These are the activations of a small neural network, seen along a few directions. Each row is one input.
Each table varies a few parts of the input and shows all the possible inputs, shuffled.
A made-up example of a description, with smaller parts first: one of 6 places along a line, together with either a single point or one of 9 places along a line or (one of 3 separate values, together with one of 5 places around a ring).
Shared parts are said once, and a part with two or three values counts as separate values.
In the rows, zero is written as 128.

Other details of the inputs vary at random and push rows far along two fixed directions, the same in every table; ignore that.

Rows:
R1: [151 141 182  94 157 140 181 174 159 147 140  90]
R2: [168 113  90 129 104 190 164 116  92 108 118 137]
R3: [109 177 231  84 166 114 151 222 163 167 146  73]
R4: [ 64 177 196 127 185  18  44 130 191 169 144  89]
R5: [123 119 108 132  95 144 127 110 101 110 121 165]
R6: [127 103  64 146  70 171 146 106  73 101 111 187]
R7: [145 149 178  85 119 185 187 202 108 128 125 122]
R8: [170 125 125 117 128 178 186 144 128 106 117 134]
R9: [133 137 169  89 116 192 193 213 110 138 124 116]
R10: [171  93  77 123  97 199 188 108  92 101 107 166]
R11: [124 106  54 177 119  96  99  47 138 105 119 164]
R12: [110 142 142 152 167  51  39  89 178 165 146  96]
R13: [113 155 159 137 171  63  86 113 176 157 152  78]
R14: [151  90  78 115  86 197 170 152  54  89 123 157]
R15: [ 88 124 103 160 112  74  74  77 133 127 135 156]
R16: [129 116 122 111 129 134 118 146  97 108 133 128]
R17: [141 127 138 137 144 115 126 113 147 124 120 117]
R18: [157 146 187 100 150 152 154 191 151 163 147  75]
R19: [ 71  96  27 186  94  80  35  20 104 112 102 197]
R20: [117 128 129 158 150  70  93  89 164 134 129 113]
Description of these inputs: one of 2 separate values, together with either a single point or one of 4 places along a line or one of 5 places along a line.
- The inputs of R7 and R6 match in every part but the choice among 2 separate values. If R4 is changed in the same way as R7 into R6, which row does it become? => R3
- Start at R12 and move only the place on the line of 5, one step at a time. The first step leads to R2. Which rows follow, in order? => R17, R8, R10

Rows:
R21: [158 100  69 142  98 182 133 108  89 118 115 141]
R22: [107 141 144 126 106 126 133 144 121 132 138 138]
R23: [140 125 134  98 103 189 157 163  86 120 110 150]
R24: [133 107 118 104 109 178 179 174  90 106 124 140]
R25: [126 159 206 114 178  81 122 151 195 167 143  72]
R26: [105 115 117 121 130 117 125 139 120 129 131 134]
R27: [155 108  79 140 105 167 172  99 101  86 107 166]
R28: [ 95 123  84 165  90 122  96  87 110 132 117 167]
R29: [137 114 124 103 110 175 181 183  89 100 122 133]
R30: [167  89  54 136  83 195 149 103  73 110 116 154]
R31: [161 148 186 103 153 143 166 186 141 128 146  87]
R32: [160  94  68 145  93 171 146  94  92  97 122 163]
R33: [126 159 201 104 186  81 105 164 171 159 166  55]
R34: [ 73 133 133 142 161  42  61 112 161 155 137 113]
R35: [106 139 139 127 105 127 132 140 121 141 137 142]
R36: [ 96 172 207 105 174  85  83 167 164 165 130  89]
R37: [164 124 131 107 123 186 204 149 119 107 117 136]
R38: [128 157 205  73 145 152 150 202 127 141 133 106]
R39: [126 113  74 158 119 113 116  61 138 118 109 159]
R40: [160 104  67 142  94 197 176 102 104 102  92 168]
R41: [108 122  91 165 145  53  46  62 136 123 144 119]
R42: [124 142 178  94 152 152 166 211 133 150 128  93]
R43: [185 135 178  71 133 211 211 218 109 137 144  82]
R44: [ 98 119  90 178 145  36  48  31 169 135 131 143]
R45: [ 72 126 100 157 131  50  26  55 130 119 126 159]
R46: [ 96 124  79 173 145  47  63  29 167 127 123 153]
R47: [112 137 138 155 157  72  81  90 179 149 125 109]
R48: [165  94  71 146  89 178 170  99  85  85 108 170]
R49: [125 158 210 113 182  77 126 153 190 153 150  74]
R50: [131 105  69 164 116 104  87  60 127 120 130 155]
R51: [166  95  64 149  87 195 151 104  93 109 107 160]
R52: [190 136 182  81 128 212 216 215 125 140 134  94]
R53: [ 92 176 206 115 150  74 114 175 164 151 154  90]
R54: [ 99 168 202 103 166  75  89 167 153 135 139  96]
R55: [ 95 119  82 160  86 115  98  84 108 132 123 172]
- What do these inputs look like to the network? => one of 5 places along a line, together with either one of 3 separate values or one of 4 places along a line
- The inputs of R44 and R48 match in every part but the place on the line of 5. If R38 is changed in the same way as R44 into R48, which row does it become? => R54
- Which other rows agree with R22 in the place on the line of 5? List them by row number. => R24, R32, R33, R37, R45, R49
- Start at R40 and move only the place on the line of 5, one step at a time. The first step leads to R39. Which rows follow, in order? => R46, R37, R27
